These are the activations of a small neural network, seen along a few directions. Each row is one input.
Each table varies a few parts of the input and shows all the possible inputs, shuffled.
Descriptions start from the smaller parts, as in this example, which fits no table here: one of 4 places along a line, together with either a single point or one of 11 places along a line or (one of 2 separate values, together with one of 8 places around a ring).
Shared parts are said once, and a part with two or three values counts as separate values.
In the rows, 128 means zero.

Other details of the inputs shift rows strongly along two fixed directions, in all tables alike. That doesn't count.
To show where, the next rows are all for the same input, with only those details redrawn:
[126 166 124 129 125 136  64 134 173 132 173 140]
[108 144  80 127 185 104 124  94 113 193 183 137]
[139  89 131 132  99 168 131 135 172 108 128 120]
[121  63  87 131 158 138 194  95 112 168 135 117]

Rows:
R1: [120 105 166 123  70 138 142 117 144  79 108 116]
R2: [124 202 144 138 103 106  66 142 105 110 118 151]
R3: [138 132 166  94 142 179 190 165 125  17  46 113]
R4: [125  96 154 148  91 160 142 126 170 107 133 106]
R5: [158 176 141 121 124 111  64 159 150 142 149 134]
R6: [122 100 139 137  84 145 142 118 168  70 109 105]
R7: [135 149  64 110 183  82 131 101 103 154 148 143]
R8: [ 92 155 132 127 159  90 133  86  92 197 184 134]
R9: [139 117 165 150  75 153 136 156 113 116  89 133]
R10: [154  72  90 111 151  98 198 111  82 140  84 107]
R11: [131 117 165 130  69 143 143 123 129  83  79 138]
R12: [136 180 147 118 124  83  51 155 119 110 117 129]
R13: [120  74 128 153 147 111 189 134  56 166  93 118]
R14: [109 158 109 140 168  68 117 123  51 152 118 134]
R15: [130 132 179 108 147 189 188 183 131  68  77 116]
R16: [132 113 176 139  75 155 144 133 133 119 101 141]
R17: [121  63  87 131 158 138 194  95 112 168 135 117]
R18: [149  68  83 125 166 128 196 109 105 169 129 126]
R19: [149  95 171 133 100 133 123 167 126 120  92 111]
R20: [120 177 106 117 123 115  65 125 166 102 154 140]
Question: Describe the family of inputs behind these rows.
Answer: one of 2 separate values, together with either a single point or one of 9 places around a ring
Question: Changing only the choice among 2 separate values turns R14 into R13. The same change can be made to R11. Which row results?
Answer: R16

Rows:
R21: [119 207 142 120 135 107  45 117 145 111 148 144]
R22: [133  91 143 144  76 179 125 139 183  82 124 125]
R23: [141  58  95 119 138 110 217  94 119 152 120  90]
R24: [106 139 112 117 187  99 117 119  94 191 161 115]
R25: [120 206 137 112 130  98  49 120 145 115 148 147]
R26: [132 201 151 136 129 112  63 149 135 143 151 154]
R27: [105 158 126 126 163  92 136 109  84 195 154 143]
R28: [125 179 157 123 129 124  46 150 166 129 187 149]
R29: [132  77  98 138 159 127 213 122  72 131  93 112]
R30: [123 139  86 116 172  83 116 107 104 190 146 140]
R31: [147 104 132 147  79 177 134 143 184  82 114 137]
R32: [133  71 112 147 143 122 207 114  83 163  92 122]
R33: [ 98 166 113 121 190  99 137  94  92 162 144 136]
R34: [166 113 146 127  82 142 122 155 137  87  91 127]
R35: [135 115 172 107 100 159 138 157 161  67  88 123]
R36: [149  96 148 141  89 167 118 161 175  93  89 121]
R37: [142 115 140 113  89 136 123 160 147  68  93 124]
R38: [132 114 153 131  97 154 133 153 165  62  81 121]
R39: [124 190 141 130 105  94  55 136 139 143 154 152]
R40: [116 155  95 118 177 117 142  98 110 183 174 157]
R41: [150 106 129 126  76 180 112 141 170  90 102 117]
R42: [149  68 105 133 148 123 201 108  69 144  90 117]
R43: [126 114 170 138  82 168 138 138 144  79 100 114]
R44: [151 119 158 131  99 164 134 171 138  65  96 121]
R45: [126 112 161 146  76 162 135 137 148  76  96 112]
R46: [133 197 109 121 115 110  50 125 170 130 179 165]
R47: [137 118 164 109  98 158 137 173 148  66  95 123]
R48: [159 100 159 139  78 148 124 146 142  99  88 128]
R49: [132  93 151 135  84 185 129 139 177  87 128 128]
R50: [143  95 162 143  69 148 127 140 145  99  94 124]
R51: [103 158 118 138 166  92 134 109  86 190 153 144]
R52: [101 142 104 116 176 117 133  93 108 185 184 145]
R53: [130 172 132 125 115  98  35 141 168 126 188 148]
R54: [158 103 154 132  73 138 124 149 144 104  90 132]
R55: [125 183 133 129 129 107  21 145 154 132 166 122]
R56: [121  69  99 109 155 108 207  98  91 133  86 119]
R57: [121  67 103 117 162 116 207  94  87 130  86 116]
R58: [154 107 152 142  81 160 138 150 196  78 114  94]
R59: [132 114 163 121 103 159 138 155 162  64  86 123]
R60: [154 106 177 129  81 160 137 159 145 103  91 129]
R61: [142  54  99 128 146 120 218  90 116 148 118  86]
R62: [130 100 159 142  65 151 130 137 142  89 102 117]
R63: [112 210 143 131 137 113  57 129 151 110 144 143]
R64: [115  76 105 121 167 125 220 125  79 130  96 116]
R65: [120 160 102 126 187  96 146 102 121 178 176 114]
R66: [137 191 129 125 133 111  30 140 159 138 155 148]
R67: [104 138  92 139 183  92 114 117 100 184 157 113]
R68: [114  73 111 134 141 124 202  80  73 143 103 107]
R69: [130 166 115 118 183  97 136 121  72 177 148 141]
R70: [152  95 170 118  90 175 123 164 171  98  92 125]
R71: [122 146  74 129 170 103 129  85 111 174 170 154]
R72: [102 158 103 122 157  83 128  85  82 168 152 131]
R73: [159 115 161 137  95 162 134 165 138  84  93 125]
R74: [109 132 104 135 187 100 126 109 106 180 181 141]
R75: [117  51 108 134 163 133 194 118  92 162 110  94]
R76: [116 151  68 112 162 104 122  98 104 186 155 133]
R77: [122 106 168 143  73 161 142 150 144  91 104 119]
R78: [125  67  98 112 149 162 213 108  97 166 106 113]
R79: [119  46  87 123 134 128 200  83 108 155 133 121]
R80: [152  74 156 139  75 158 107 148 178  76 124 121]
R81: [124 182 128 121 121  97  25 148 155 135 168 124]
R82: [ 90 159 105 145 159  89 135 105  85 178 156 134]
R83: [137  66 120 117 156 134 229 102 116 155 123  90]
R84: [115  70 114 150 136 119 208 107  85 165  99 120]
R85: [114 212 161 108 140 119  61 131 146 117 152 144]
R86: [139 211 126 115 130  97  46 151 128 112 155 148]
R87: [142 112 129 138  78 186 122 153 175  91 100 116]
R88: [120  45  90 131 142 138 200  79 105 152 130 119]
R89: [102 164  89 126 189  85 137 123  86 154 142 136]
R90: [123 211 129 116 139  98  45 149 137 104 153 147]
R91: [127 160  92 123 183  88 125 111  70 154 146 135]
R92: [115 148 100 126 191 104 125 115 103 190 149 141]
R93: [124 106 176 131  69 162 143 151 143  94 106 118]
R94: [122 212 121 123 131 143  47 145 160 137 168 146]
R95: [153 119 167 118  95 165 135 172 138  68  97 120]
R96: [114 155  85 131 179 117 141  98 112 178 172 156]
R97: [140 209 135 140 133 110  55 155 133 123 148 147]
R98: [111 194 139 129 102  97  57 132 137 132 162 144]
R99: [122  42 100 148 154 127 201 108 106 153 128 115]
R100: [128 114 178 125  79 168 139 139 143  82 102 113]
Question: Changing only one part turns R86 into R44. The same change can be made to R46. Which row results?
Answer: R96
Question: Changing only one part turns R92 into R70. The same change can be made to R94. Which row results?
Answer: R78
Question: Changing only one part turns R62 into R82. The same change can be made to R57. Which row results?
Answer: R38
Question: Describe the family of inputs behind these rows.
Answer: one of 5 places along a line, together with either a single point or one of 6 places around a ring or one of 9 places around a ring
Question: A walk changes only the place on the ring of 9. It starts at R69 and steps to R95. List the rest of the walk in order.
Answer: R47, R35, R85, R100, R93, R27, R60
Question: A walk changes only the place on the line of 5. It starts at R85 and steps to R33. List the rest of the walk in order.
Answer: R63, R21, R25

Rows:
R101: [154 104 184 131  69 153 133 163 146  84  75 120]
R102: [106 235 139 125 134 118  30 148 152 105 164 142]
R103: [119  62  71 146 173  96 190 103  72 202 128 114]
R104: [106  68  92 134 168 132 206  87  86 203 136 139]
R105: [105 219  69 122 204  37  63  86 102 206 221 143]
R106: [137 106 183 136  84 178 139 173 144  72  92 116]
R107: [104 109 139 130 151 102 190 105  66 155 114 120]
R108: [120 232 127 144 106 107   5 122 159 138 199 167]
R109: [118 109 128 127 142  96 178 101  77 153 103 123]
R110: [162  99 164 130  71 158 122 160 150  83  70 116]
R111: [129 229 133 118 137 109  43 143 163  97 164 159]
R112: [170  80 147 134  74 160 125 160 180  85 110 107]
R113: [142 107 198 135  74 162 141 171 140  81  86 119]
R114: [ 99 228 139 130 116 116  15 123 174 140 198 172]
R115: [137  72 159 125  87 167 122 139 191  71 117 102]
R116: [108  94  97 118 152 130 198  75 118 173 152 111]
R117: [129 226 131 109 127  99  31 145 154 101 167 160]
R118: [126 107 180 136  78 171 139 157 144  60  92 113]
R119: [135  91  90 111 173 112 194 113  79 156 117 132]
R120: [133  85  82 111 171 108 182 108  69 169 106 121]
R121: [115 112  97 129 167 128 184 105 105 131 108 120]
R122: [149  94 160 124  72 192 143 146 195  99 122 111]
R123: [135  98  96 121 178 123 201 114  93 146 114 131]
R124: [127 232 143 123 117  89  15 138 144 121 150 147]
R125: [140 106 160 131  90 184 135 170 157  70  86 112]
R126: [150 109 153 132  97 182 140 165 171  67  83 118]
R127: [152  94 144 115  71 156 120 150 154  62  78 116]
R128: [119  55  91 122 195 117 197  95  96 188 142 107]
R129: [ 87 207  65 140 198  35  58  93  87 217 208 147]
R130: [127  70  78 147 161 121 201  84  70 203 137 133]
Question: Describe the family of inputs behind these rows.
Answer: one of 2 separate values, together with either one of 6 places around a ring or one of 9 places around a ring
Question: Changing only the choice among 2 separate values turns R121 into R126. The same change can be made to R107. Which row results?
Answer: R113
Question: Change only the place on the ring of 6 in R108. List by row number the other rows that result.
Answer: R105, R114, R115, R116, R129

Rows:
R131: [122 168 133  97 118 123  98 124 137  93 109 151]
R132: [153 126  89 133 157 117 134 116  93 191 128 138]
R133: [140 142 107 147 101 122  69 129 138 118 121 127]
R134: [117  63 155 124 107 137 187  89 117 124 121 116]
R135: [110 175 150 147 131 138  71 132 145 137 169 165]
R136: [120 107 157 113 107 153 126 155 139  62  80  99]
R137: [127  51 133 125  87 119 179 103 129 143 116 109]
R138: [105 194 119 115 141 122  65 140 126 100 127 143]
R139: [109 112  98 148 143 110 137 116 111 189 151 147]
R140: [ 91 127 106 145 149 126 138  88  90 158 156 138]
R141: [151 142  90 121 172 110 153 135  78 159 132 147]
R142: [147 154 124 140 128 117  95 163 133 100 123 152]
R143: [137  87 143  99 154 154 188 150 102 126  84 110]
R144: [130 182 125 128 136  87  62 151 122 100 149 120]
R145: [133 188 148 129 122 161 124 145 143 122 133 144]
R146: [114 155  10  97 240 117 136  72 159 176 217 144]
R147: [124 135  74 134 162  91 139 116  75 134 128 133]
R148: [106 181 133 143 112 143 112 125 140  96 131 129]
R149: [104 162 108 123 147 107 172  76 103 146 135 142]
R150: [140  57 137 130 108 150 182 141 124 166 119 106]
R151: [116 150 149 128  93 137  98 101 145 115 151 158]
R152: [114  87 173 144  82 167 128 133 148  85 121 103]
R153: [102 155 113 144 172 121 170 109 104 157 134 142]
R154: [120 162 138 119 142 138  95 157 138 104 109 151]
R155: [153 145 116 129  90 108  78 111 147 121 120 143]
R156: [125 133 143 124 156 144 190 129 108 151 125 111]
R157: [160 174 140 126 132 112  57 153 142 159 148 126]
R158: [150 160 118 117 104 102  97 130 132  89 123 152]
R159: [158 116 146 123  85 108  94 121 155 111 111 114]
R160: [126 141 159  91 113 123 112 134 143  82 101 124]
R161: [142  53 115 143 114 122 159 117 110 128  88  85]
R162: [142  95 187 130  93 186 140 155 152 110 124 120]
R163: [140 144 132 133  95 149  93 151 150 155 150 148]
R164: [139  97 120 133 162  99 163 145  97 130 114 117]
R165: [157 108 121 117 158 115 170 150  90 142 118 116]
R166: [146  23  67  95 182 177 218 105 192 105 141  77]
R167: [107 202 162 139 146 119  93 146 150 125 155 129]
R168: [154 119 129 152 102 136  90 147 154 119 106 137]
R169: [100 115  83 145 129 108 129 102 101 176 152 131]
R170: [128 123 176 123  79 148 161 122 161  72 101 108]
R171: [121 102 182 145 107 159 122 147 155 109 132 125]
R172: [125 139 125 129  74 118  90 114 156 133 148 151]
R173: [119 133 121 131 160 145 152 107  93 184 158 154]
R174: [ 91 158 102 138 150  76  84 110 107 190 186 120]
R175: [153 112 150 145 110 123  90 155 156 122 111 114]
R176: [126 104 158 145  94 132 103 158 164 134 137 120]
R177: [163  98 155 113  80 119 137 144 145  60  92 114]
R178: [101 115 133 140 137 133 186 110 108 117 114  92]
R179: [119  77 142 115 157 138 182 144 109 115  80 111]
R180: [124 151 105 102 184 131 150 130  83 161 118 148]
Question: Describe the family of inputs behind these rows.
Answer: one of 2 separate values, together with either a single point or (one of 4 places along a line, together with one of 6 places around a ring)
Question: Changing only the choice among 2 separate values turns R168 into R175. The same change can be made to R141. Which row results?
Answer: R165
Question: Changing only the choice among 2 separate values turns R164 into R142. The same change can be made to R137. Which row results?
Answer: R172
Question: A walk changes only the place on the line of 4. It starts at R137 and steps to R174. List the rest of the walk in order.
Answer: R176, R150
Question: A walk changes only the place on the ring of 6. It starts at R144 and steps to R161. List the rest of the walk in order.
Answer: R174, R152, R178, R136
